These are the activations of a small neural network, seen along a few directions. Each row is one input.
In each table, some parts of the input vary, and every possible input appears once, in random order.
Descriptions start from the smaller parts, as in this example, which fits no table here: one of 2 separate values, together with either a single point or one of 11 places around a ring or (one of 4 places along a line, together with one of 5 places around a ring).
Shared parts are said once, and a part with two or three values counts as separate values.
(in the rows, 128 means zero)

Other details of the inputs vary at random and push rows far along two fixed directions, the same in every table; ignore that.

Table:
r1: [135 152  94 145 112 149 175 112 164 159 128 155 104]
r2: [127 108  88 140 142 151 157 152 100 127 123 131  99]
r3: [ 80 142 158 113  42  84 152 107 137 145 133 122 113]
r4: [160  94 123 122 162 160 118 153 147 130 115 117 110]
r5: [101 165 115 138  42  87 119 102 139 138 108 114 119]
r6: [146 166  92 138  85 130 136 105 165 145 106 116 112]
r7: [101 120 167 124 126 130 135 154 101  87 140 118 134]
r8: [164 121  92 141 198 171 161 146 128 117 130 149 115]
r9: [162  93 120 142 169 164 123 138 145 141 120 101 119]
r10: [129  95 139 150 161 170 112 174 131  93 116 100 110]
r11: [123 122 181  92 142  97 113 127  75 126 158 136 165]
r12: [117 156  95 148  70 132 139 139 162 107  95 107 105]
r13: [140 151 100 161 117 149 181 100 161 158 125 148 105]
r14: [108 113 138 141 161 126 110 147  54 108 156 151 159]
r15: [144 116  89 121 171 157 155 145 130 131 125 158 111]
r16: [ 91 161 163 101  70  96 152 107 182 142 133 157 129]
r17: [120 121 181  92 150  94 103 118  60 138 169 133 179]
r18: [159  85 113 118 188 169 116 152 161 115 110 118 113]
r19: [125 103 125 118 125 147 157 166 113  94 121  99 103]
r20: [111  97 163 104 140 105 114 146  48 111 148 105 146]
r21: [129 124 168 143 117 110  98  85 137 166 145 124 155]
r22: [141 161  89 123 102 123 131 118 179 123  95 130 108]
r23: [126 130 138 123 176 107 113 108  85 142 162 175 173]
r24: [139  72 109 130 147 154 115 157 113 129 110  86  95]
r25: [140  92  72 136 154 160 159 157  89 128 120 120  88]
r26: [134 103  88 146 162 171 158 170 103 106 123 131 106]
r27: [124 125 126 120 111 139 130 124 214 145 107 139 102]
r28: [135 101 162 117 159 122  75 112  94 155 155 124 168]
r29: [143  98 132 111 169 140 101 141 148 129 124 128 132]
r30: [107 171 173 121  91 102 153 101 177 131 144 150 138]
r31: [103 124 137 144  81 139 130 135 185 130 111 117 105]
r32: [133 174 116 146  76  99 124  83 154 156 119 122 135]
r33: [131 116 172  99 179 110 111 126  81 112 159 133 170]
r34: [118 157 120 131  98 116 158 107 155 159 134 177 119]
r35: [149 141 106 115 146 117  98 119 121 114 112 127 142]
r36: [106 134 197  97 123  77  96  94  62 148 179 140 191]
r37: [148 122 102 128 165 145 147 136 104 147 138 151 124]
r38: [142 103 169 121 184 122  73 119 106 131 154 132 173]
r39: [143 178 105 145  97 123 139 105 191 127 107 127 116]
r40: [148 116  90 123 178 153 152 145 129 124 124 157 115]
r41: [136 117 151 118 149 130 145 125 105 128 142 112 141]
r42: [120 141 122 144 116 125  97 143  99  91 118 108 137]
r43: [143 122 110 141 165 139 146 117  99 152 144 146 139]
r44: [116 121 152 134 138 154 153 173 122  74 122 109 105]
r45: [134 137 108 151 133 150 117 161 116  79 103  98 111]
r46: [148 164  91 133  94 129 137 117 165 141 102 118 107]
r47: [128 178 121 125  66  92 120  98 158 146 112 140 129]
r48: [ 79 150 169 124  57 103 151 124 150 118 135 131 126]
r49: [188 124  80 149 162 161 131 131 110 115 103  85 113]
r50: [105 131 132 151 145 137 136 145  98 110 144 150 132]
r51: [112 117 195 113 155  77  49  89  95 150 173 150 207]
r52: [167 119  80 114 166 153 116 152 121 105  97 111 113]
r53: [108 151 160 129  71  98 111  90 189 179 136 145 133]
r54: [121 144 135 109 112 134 171 132 194 116 115 136 105]
r55: [108 129 153 109 165  84  92  94  67 149 173 188 192]
r56: [ 80 136 158 138  46  90 110 102 168 164 124 125 121]
r57: [125 119 150  91 154 120 136 137 120 111 136 135 140]
r58: [106 136  89 148  89 139 175 135 153 133 122 143  95]
r59: [101 165 113 139  40  91 119 106 145 131 113 116 125]
r60: [137  77 115 135 148 161 115 166 121 114 114  91 107]
r61: [133 147 145 135 100 138 177 109 168 136 126 115 112]
r62: [173 131  87 132 170 147 120 140 132 102 103 108 120]
r63: [133  90 127 148 159 178 117 177 135  91 110  97 105]
r64: [109 125 141 115  99  63  60  98  33 140 144 112 172]
Each input here is: one of 4 separate values, together with either one of 6 places along a line or one of 10 places along a line.
Changing only the choice among 4 separate values turns r22 into r29. The same change can be made to r59. Which row results?
> r60
Changing only the choice among 4 separate values turns r8 into r38. The same change can be made to r34. Which row results?
> r4
Change only the choice among 4 separate values in r6. List by row number the other rows that result.
> r1, r28, r36
Change only the place on the line of 6 in r56. List by row number the other rows that result.
> r10, r24, r31, r60, r63
A walk changes only the place on the line of 10. It starts at r61 and steps to r41. List the rest of the walk in order.
> r36, r17, r11, r16, r57, r54, r33, r30
Change only the choice among 4 separate values in r13. List by row number the other rows that result.
> r21, r49, r61

Table:
r65: [102 148 160 103  87  86 122 102 144 141 136 143 144]
r66: [124  88 115 136 150 157 126 179  99  86 115  97 106]
r67: [115 129 146 116 102 102 104 103 141 156 138 137 147]
r68: [112 156 125 132  88  99 124  92 127 161 142 157 150]
r69: [ 99 110 174 126 113 109 104 132  73 115 152 107 149]
r70: [128  92 143 118 190 121  82 131  60 126 159 144 175]
r71: [117 162 156 125 110  86  93  95 119 129 143 135 168]
r72: [122 148 134 118  95 124 138 123 180 138 119 131 115]
r73: [168 113  90 133 182 168 129 161  89 117 119 122 119]
r74: [154 141  93 131 133 153 161 142 169  95  92 105  93]
r75: [100 124 149 125 107  91  90 129  38 119 149 116 161]
r76: [155  97 127 114 190 163 158 161 102  97 130 115 119]
r77: [139 146 111 127 136 132 140 132 116 128 132 137 129]
r78: [177  86  65 134 206 177 145 161  78 123 118 115 103]
r79: [102 134 157 110 134  95 116 116 106 121 149 159 159]
r80: [ 92 155 170 133  72  89 131  78 164 171 152 159 153]
r81: [148 101 113 139 165 161 159 137 135 138 127 122 105]
r82: [111 153 129 132 108 128 147 124 178 128 127 154 117]
r83: [107 151 174 133  97 105 124  99 146 156 147 152 149]
r84: [ 99 102 173 110 115  96  73 133  60 124 145 102 160]
r85: [113 161 147 135  90 127 168 113 193 141 130 142 114]
r86: [133 164  86 133  90 142 196 130 187 123 102 137  81]
r87: [142 124 152 124 163 108  64 117  64 123 145 123 179]
r88: [144 100 102 140 145 158 124 172 104  81  98  70 100]
r89: [118 141  96 150 101 145 175 122 210 145 107 150  81]
r90: [152 102 133 114 164 143  99 148 108 127 127 116 134]
r91: [154  94 101 122 160 153 133 143 133 137 115 111 102]
r92: [135 139 100 145 118 169 164 147 203 123  99 139  83]
r93: [130 152 105 147  92 122 143  99 181 147 108 127 106]
r94: [146 125 114 135 139 130 111 119 131 125 121 116 137]
What do these inputs look like to the network?
> one of 5 separate values, together with either a single point or one of 5 places along a line
Changing only the choice among 5 separate values turns r87 into r73. The same change can be made to r94. Which row results?
> r68
Change only the choice among 5 separate values in r81. List by row number the other rows that result.
> r78, r89, r91, r93
Change only the choice among 5 separate values in r65. List by row number the other rows that result.
> r74, r76, r79, r86
